These are the activations of a small neural network, seen along a few directions. Each row is one input.
Each table varies a few parts of the input and shows all the possible inputs, shuffled.
Descriptions start from the smaller parts, as in this example, which fits no table here: one of 4 places along a line, together with either a single point or one of 11 places along a line or (one of 2 separate values, together with one of 8 places around a ring).
Shared parts are said once, and a part with two or three values counts as separate values.
In the rows, 128 means zero.

Other details of the inputs vary at random and push rows far along two fixed directions, the same in every table; ignore that.

Table:
row 1: [109 157 150 109 124 122 123 159 129 106 146 153 118]
row 2: [165 124  81 133 134 119 126  98 162 115 104 119 132]
row 3: [ 92 137 144 127 111 121 112 146 130 121 141 167 118]
row 4: [ 80  93 210 107 179 161 161 125  63 168 175  96 125]
row 5: [ 94  95 198 116 166 155 161 151  53 168 145 103 115]
row 6: [176 134  75 117 125 124 119 114 139 111 116 104 130]
row 7: [ 97 147 141 124 129 124 116 131 143 120 149 163 115]
row 8: [161  72 152 126 171 173 166 109  67 172 111  62 146]
row 9: [163 123  80 144 117 116 130 114 160 126  90 113 139]
row 10: [ 99 146 139 129 127 123 121 129 141 117 147 157 114]
row 11: [ 99 135 152 134 104 123 115 151 134 125 132 162 123]
row 12: [174 132  77 148 128 119 124  95 151 122 124 120 140]
row 13: [102 145 146 110 110 119 109 152 124 112 157 143 123]
row 14: [ 99 148 139 127 128 123 116 130 141 118 147 161 115]
row 15: [ 72  73 218 136 158 162 173 142  66 189 137 115 137]
row 16: [102 149 152 118 101 116 120 164 131 118 143 136 135]
row 17: [174 129  76 159 109 117 127 111 150 134 111 116 148]
row 18: [164 125  80 147 118 115 127 112 157 127  87 113 139]
row 19: [100 150 154 106 120 118 115 143 133 106 160 138 128]
row 20: [ 94 138 150 141 104 119 124 156 137 124 126 157 130]
row 21: [ 84  89 218 117 158 163 171 156  52 177 147 101 140]
row 22: [106 159 149 114 126 117 121 163 126 104 142 147 111]
row 23: [ 94 136 145 127 113 122 111 147 133 123 140 168 118]
row 24: [173 135  82 115 134 114 122 103 154 105 121  95 136]
row 25: [140  59 149 143 173 157 176 100  85 191  98  69 146]
row 26: [144  65 147 138 190 156 171  83  87 176 110  76 139]
row 27: [114 140 145 148  98 126 112 145 123 133 152 159 132]
row 28: [147  59 149 144 168 160 168  91  80 186 102  74 139]
row 29: [179 145  77 117 141 136 121 104 146 103 122 105 130]
row 30: [162 126  79 147 117 114 129 110 154 124  88 113 140]
row 31: [164 133  75 136 135 121 125  89 160 117 114 118 124]
row 32: [ 97 134 143 133 108 123 115 143 131 121 139 164 117]
row 33: [165 124  80 134 137 117 127  98 162 114 103 118 132]
row 34: [169 123  82 145 116 118 121 105 152 123  93 117 132]
row 35: [109 150 136 139 120 128 118 127 131 127 169 157 123]
row 36: [ 90 141 150 135 103 119 122 158 137 125 129 161 131]
row 37: [165 127  78 133 136 116 125  96 160 114 102 118 134]
row 38: [ 95 149 140 124 127 123 117 131 140 117 150 162 116]
row 39: [113 150 151 115 103 127 113 163 121 115 145 148 126]
row 40: [166 126  81 138 132 117 126  97 160 113 103 119 132]
row 41: [102 149 148 115  99 114 120 159 133 117 142 133 136]
row 42: [177 140  78 130 120 113 133 135 142 120  90  94 129]
row 43: [164 120  75 139 124 118 121 103 152 120 102 120 126]
row 44: [180 137  82 128 117 130 128 129 143 112  96 101 146]
row 45: [ 95 141 151 125 125 121 117 141 141 115 140 167 123]
row 46: [182 134  74 121 126 133 118 117 139 106 109 106 135]
row 47: [ 97 146 142 125 124 125 119 133 142 119 151 162 115]
row 48: [ 95 134 145 128 112 122 115 146 133 121 140 165 117]
row 49: [163 128  80 137 135 115 125  96 156 113 102 119 133]
row 50: [147  60 149 144 172 159 165  90  79 187 100  73 139]
row 51: [141  61 149 147 170 156 179  97  84 187  97  69 146]
row 52: [110 163 141 108 128 127 121 150 129 110 155 150 111]
row 53: [ 93 137 144 131 110 121 113 144 128 119 140 166 118]
row 54: [106 161 144 106 127 130 117 144 128 107 164 147 117]
row 55: [165 126  81 138 135 116 127  98 160 113 102 118 131]
row 56: [106 146 151 112  99 118 110 153 127 116 149 138 129]
row 57: [168 124  80 144 116 117 119 103 149 124  93 117 133]
row 58: [170 120  82 141 114 121 121 106 154 127  95 118 132]
row 59: [ 97 156 147 105 124 123 113 137 133 109 169 139 121]
row 60: [168 130  76 115 121 116 115 105 146 113 121  95 134]
row 61: [111 155 154 112 123 135 117 156 126  98 149 153 129]
row 62: [ 96 149 139 128 126 122 118 130 138 116 149 161 115]
row 63: [145  60 147 140 170 158 166  92  80 187 103  74 141]
row 64: [ 96 136 143 131 112 122 110 145 131 121 138 167 118]
row 65: [181 136  72 118 127 122 125 119 141 115 107 106 124]
row 66: [117 153 148 116 104 125 118 168 123 118 136 150 121]
row 67: [170 122  81 140 117 120 117 106 155 128  93 118 133]
row 68: [106 155 153 107 123 125 119 153 128 102 155 150 124]
row 69: [ 72  71 212 128 164 165 162 132  62 183 149 123 125]
row 70: [116 155 146 121 106 120 116 171 120 116 132 143 113]
row 71: [106 146 154 115 100 119 109 158 126 116 149 141 128]
row 72: [111 163 138 113 131 122 120 152 126 109 149 143 104]
row 73: [106 140 140 143 105 126 113 141 122 130 161 163 126]
row 74: [ 97 145 141 125 128 124 120 131 142 118 149 159 115]
row 75: [155  78 146 125 171 158 180 120  74 180 103  60 143]
Description of these inputs: one of 5 places along a line, together with either a single point or one of 6 places along a line or (one of 2 separate values, together with one of 4 places along a line).
Change only the place on the line of 6 in row 24. List by row number the other rows that result.
Answer: row 1, row 19, row 22, row 61, row 68
Change only the place on the line of 4 in row 57. List by row number the other rows that result.
Answer: row 28, row 34, row 50
Change only the place on the line of 5 in row 17. List by row number the other rows that result.
Answer: row 12, row 27, row 35, row 73
Change only the place on the line of 6 in row 70. List by row number the other rows that result.
Answer: row 8, row 39, row 56, row 66, row 71

Table:
row 76: [154 184  85 120 105 110  94 136 165  81 145 161 114]
row 77: [190  90 103 124 154 146 159 106  96 160  94  47 144]
row 78: [142 178  93 114  90  96 101 150 175  81 117 136 134]
row 79: [161 179  92 121  76 103  96 161 160  85 123 140 134]
row 80: [151 173  83 115  87 107  87 136 164  83 148 148 124]
row 81: [ 40 103 221 134 138 140 146 157 100 155 142 167 123]
row 82: [142 178  87 115 103 107 100 150 171  80 117 152 115]
row 83: [ 46 114 220 140 129 143 140 144  98 158 177 161 137]
row 84: [176  81 104 117 170 149 156  78  96 161 125  52 138]
row 85: [ 40 105 228 133 122 133 143 169  97 158 146 155 134]
row 86: [ 59 125 228 108 129 152 128 167  69 144 197 151 127]
row 87: [141 172  81 110  96 102  88 131 173  80 145 147 123]
row 88: [148 183  80 117 108 108  95 137 168  83 139 160 108]
row 89: [ 47  99 216 126 136 141 137 160  91 155 134 170 114]
row 90: [ 66 128 225 115 119 146 139 191  67 148 166 139 127]
row 91: [ 63 110 208 148 123 147 138 169  80 158 142 174 120]
row 92: [158 181  89 120  92 112  96 155 162  80 122 156 121]
row 93: [182  61  93 146 144 141 153  92 106 172  70  65 142]
row 94: [151 181  82 121 105 109  95 137 166  82 143 159 110]
row 95: [142 180  89 113 105 105 101 146 175  76 117 152 118]
row 96: [185  88 105 123 157 143 164 103  96 162  96  43 143]
row 97: [186  72  89 155 150 147 145  68 107 169 101  73 144]
row 98: [181  79  95 164 160 149 169  86 114 175  82  82 150]
row 99: [ 62 116 202 149 135 147 135 148  84 158 162 175 113]
row 100: [169  83  97 160 179 143 169  59 126 169 102  82 143]
row 101: [139 177  94 115  89  94 104 152 178  77 120 140 133]
row 102: [146 159  86 153  66 100  94 155 166 103 105 163 132]
row 103: [ 53 126 230 106 132 141 145 181  76 146 163 135 129]
row 104: [ 53 126 229 107 129 142 143 186  74 147 164 136 126]
row 105: [135 170  86 111 101  98  95 125 180  74 145 148 130]
row 106: [ 41 111 213 135 149 138 141 136 106 152 161 168 116]
row 107: [135 173  87 110 100 101  91 127 178  78 145 148 129]
row 108: [ 53 102 208 126 118 146 123 149  86 156 164 164 117]
row 109: [174  88 105 121 199 149 167  68 108 153 114  60 133]
row 110: [135 163  92 152  75  93 108 145 186 102 109 158 145]
row 111: [ 52 128 219 108 163 148 145 153  81 141 182 151 111]
row 112: [ 48 126 221 110 166 147 149 149  85 138 182 152 113]
row 113: [151 178  85 117  96 111  99 154 164  84 117 153 116]
row 114: [175  84 109 120 188 150 172  85 108 149  93  57 138]
row 115: [138 174  85 109  98 100  89 129 175  77 146 147 127]
row 116: [166  67  97 140 180 142 153  59 117 166  88  83 125]
row 117: [136 174  81 158  95 105 103 124 181 101 130 179 125]
row 118: [182  80  98 163 143 141 165  95 113 177  84  68 160]
row 119: [171  62  96 134 161 140 143  60 120 163  92  70 138]
row 120: [177  85 109 121 188 153 169  85 105 154  92  54 139]
row 121: [131 150  91 132  77  90  92 147 178  95  96 163 124]
row 122: [ 54 120 213 143 119 146 136 151  90 162 178 164 136]
row 123: [154 178  87 121  93 111  98 156 162  82 121 154 118]
row 124: [175  72  99 160 170 145 175  76 123 172  80  76 152]
row 125: [141 181  82 116 116 104  98 132 174  79 139 157 109]
row 126: [180  60  92 146 161 148 155  83 107 170  68  79 131]
row 127: [132 157  80 140  94 105  90 124 175  97 117 179 105]
row 128: [147 174  81 111  89 107  86 137 166  86 146 149 121]
row 129: [ 42 106 219 128 131 139 132 140 104 152 169 158 129]
row 130: [182  89  98 124 190 152 166  75  99 160 116  59 125]
row 131: [188  85  99 124 179 154 168  91  97 161  92  52 133]
What do these inputs look like to the network?
Answer: one of 4 places along a line, together with either one of 6 places around a ring or one of 8 places along a line
The inputs of row 95 and row 111 match in every part but the place on the line of 4. If row 114 is changed in the same way as row 95 into row 111, which row does it become?
Answer: row 112
The inputs of row 130 and row 131 match in every part but the place on the line of 4. If row 125 is changed in the same way as row 130 into row 131, which row does it become?
Answer: row 82
Start at row 102 and move only the place on the ring of 6, one step at a time. The first step leads to row 93. Which rows follow, in order?
Answer: row 121, row 85, row 110, row 118

Table:
row 132: [178 134  58 145 115 106 119 111 179 107  69 128 138]
row 133: [ 87 182 149 111  95 104 104 185 146  88 138 179 104]
row 134: [159  87 136 121 150 144 150 107  90 161 116  70 140]
row 135: [ 33 201 190 100  96 111  94 202 146  78 187 220  99]
row 136: [184 137  50 152 111 111 112 108 170 111  73 134 124]
row 137: [129 100 153 117 162 147 158 135  92 145 118  95 125]
row 138: [197 159  28 120 133 102 117  89 184  88  94 104 115]
row 139: [113 154 117 146  84 118  98 154 149 116 121 181 117]
row 140: [148  92 127 114 174 153 152  91 103 151 127  76 136]
row 141: [ 22 107 246 138 130 137 135 158  84 159 182 165 131]
row 142: [109 155 113 144  94 114  92 136 159 103 141 191 110]
row 143: [143 145  86 138 121 106 113 111 178  99 106 159 125]
row 144: [195  82  88 127 160 148 157  87  98 161  98  48 148]
row 145: [ 76 110 209 111 147 149 136 137  77 152 176 128 126]
row 146: [112 150 117 147  78 101 101 149 165 109 118 156 141]
row 147: [132 165 110 112  94 107 100 156 158  91 126 148 124]
row 148: [122 116 169 128 161 157 151 123  88 152 161 111 129]
row 149: [101  91 172 146 126 146 150 137  88 180 134 126 139]
row 150: [107 153 125 136  87 106 115 151 170 107 111 158 136]
row 151: [169 156  73 117 112 105 110 137 167  93 103 123 128]
row 152: [121 178 114 123 100 113  99 146 149  88 161 163 123]
row 153: [ 96 159 125 132  97 104 110 134 178 100 132 171 127]
row 154: [ 92 119 206 128 140 157 151 163  70 158 160 128 128]
row 155: [190  88  84 117 189 147 157  71 120 153 100  49 138]
row 156: [112 101 163 111 159 147 145 117  93 146 152 104 131]
row 157: [130  94 158 117 146 147 150 128  87 150 128  92 133]
row 158: [188 154  46 122 115 110 104  94 170  97 121 110 133]
row 159: [196  89  92 134 161 150 162  92  94 158 101  53 148]
row 160: [ 97  93 170 142 162 148 146 115  93 162 133 143 113]
row 161: [102  87 167 146 142 146 150 114  94 174 151 127 131]
What do these inputs look like to the network?
Answer: one of 2 separate values, together with either one of 6 places around a ring or one of 9 places along a line
Change only the choice among 2 separate values in row 148. List by row number the other rows that result.
Answer: row 154
Change only the place on the ring of 6 in row 142. List by row number the other rows that result.
Answer: row 141, row 143, row 153, row 160, row 161
